Each row below holds a small network's activations on one input, seen along a few directions.
Each table varies a few parts of the input and shows all the possible inputs, shuffled.
A made-up example of a description, with smaller parts first: one of 4 places along a line, together with either a single point or one of 9 places around a ring or (one of 2 separate values, together with one of 5 places around a ring).
Shared parts are said once, and a part with two or three values counts as separate values.
(in the rows, 128 means zero)

Other details of the inputs shift rows strongly along two fixed directions, in all tables alike. That doesn't count.

A family of inputs:
row 1: [130 102  80  95 145  84 163 125  96 120  50 139]
row 2: [159 126 136 160 138 119 122 122 131 152 184 122]
row 3: [145 146 186 109  86 136 174  62 166 159  88 116]
row 4: [134 142 135 135 134 140 114 123 149 117 187 120]
row 5: [152 136 138 162 118 126  93 162 124 145 162 130]
row 6: [145 158 217 133  87 124 148  86 123 136  86 109]
row 7: [149 100  86 108 145  75 161 123  87 116  50 122]
row 8: [127 103  79 130 151 115 106 186 110 115 140 144]
row 9: [107 119  60 111 176 119 111 168 115 108 145 142]
row 10: [ 94 146 136 135 123 185 113 132 110 107 188 106]
row 11: [145 137 214 138  83 134 149 108 142 146  85 108]
row 12: [ 94 108 105  73 163 163 137 109  63  65  58 116]
row 13: [125 147 106 143 134 140 116 129 155 168 167 151]
row 14: [126 181 206 127  68 127 141  92 119 149  71 147]
row 15: [113 117 130 146 119 143 108 141 171 138 177 136]
row 16: [122 122 115 143 130 131 117 114 169 161 183 133]
row 17: [150 154 137 162 123 116  92 140 101 135 169 131]
row 18: [108 137 129 139 128 134 107 125 156 130 182 131]
row 19: [106  94  87  89 147 121 161 155 127 104  37 138]
row 20: [130  84  79 123 162 128 126 158 145  88 154 121]
Description of these inputs: either one of 2 separate values or (one of 3 separate values, together with one of 6 places around a ring).
What sort of input is row 10?
> one of 2 separate values
Change only the choice among 3 separate values in row 16. List by row number the other rows that result.
> row 15, row 18
Change only the place on the ring of 6 in row 13. List by row number the other rows that result.
> row 1, row 2, row 3, row 7, row 16

A family of inputs:
row 21: [144 158 172 126  96 117 148  85 129 158  79 135]
row 22: [159 161 178 161 101 149 113 109 142 171 163 132]
row 23: [112 122  76 129 156 129 118 144 133 136 163 144]
row 24: [155 163 180 164  97 149 105 118 124 158 171 126]
row 25: [136 106  84 132 156 101 124 133 145 128 167 130]
row 26: [140 143 202 125  82 132 160  89 154 139  90 108]
row 27: [122 166 165 168  95 167  94 138 162 181 187 150]
row 28: [112 118 107 137 162 171  97 132 107  99 208 105]
row 29: [133 101 111 114 144  92 142 148 100  96  79 119]
row 30: [132 116  93 133 152  95 120 142 134 112 169 124]
row 31: [133 104  92 107 145  91 164 120 120 128  78 127]
row 32: [137  90  94  96 148  86 161 137  93 107  28 124]
row 33: [117 140 183 111  87 158 158  84 165 145  88 124]
row 34: [120 155 173 128  90 145 129 121 115 138  81 138]
row 35: [121 164 163 116  97 140 139  93 131 150  85 145]
row 36: [124 123  95 132 151 149 103 156 103 111 164 130]
row 37: [138 143 193 133  83 116 147 109 153 141  87 122]
row 38: [101 119 100  91 146 107 147 125 100  86  76 126]
row 39: [145 158 192 168 108 168  99  98 132 147 220 104]
row 40: [115 140 178 118  86 144 148 102 165 149  81 137]
row 41: [142 141 178 134  83 122 155 109 148 167  74 131]
row 42: [115 116 100 124 156 146 110 152 113  94 161 121]
row 43: [113 122  99 143 145 136  93 173 143 113 186 135]
row 44: [138  84 106 103 146 106 165 118 137 112  86 110]
row 45: [148 159 190 159  98 147 110 114 138 146 174 120]
row 46: [109 120  91  97 144 111 143 131  87  99  74 133]
row 47: [151 165 172 177  97 140  85 138 126 164 186 138]
row 48: [105 124  87 120 152 120 116 144 137 103 165 132]
row 49: [127 114 108 104 144  85 152 121 100  97  82 118]
row 50: [121 102  91  90 157 130 150 130 102 105  69 127]
row 51: [147 102  87 142 157 124 125 148 133 139 168 124]
row 52: [115 119  98 137 152 152 103 157 142 107 197 120]
row 53: [118 142 162 104  98 132 153 108 119 139  34 139]
row 54: [141  96  94 139 150 107 117 155 146 129 156 132]
row 55: [140 127  92 142 150 105 106 147  98 123 164 133]
row 56: [115 128 102 145 149 138  87 173 121 110 182 138]
row 57: [104 104  93  91 145 111 158 113 137 109  85 130]
row 58: [120 106  82 126 159 147 123 151 132 129 159 131]
What do these inputs look like to the network?
> one of 2 separate values, together with either a single point or (one of 3 separate values, together with one of 6 places around a ring)
The inputs of row 23 and row 31 match in every part but the choice among 2 separate values. If row 34 is changed in the same way as row 23 into row 31, which row does it become?
> row 47
Change only the choice among 2 separate values in row 25. List by row number the other rows that result.
> row 57
A walk changes only the place on the ring of 6. It starts at row 44 and steps to row 51. List the rest of the walk in order.
> row 22, row 24, row 45, row 26
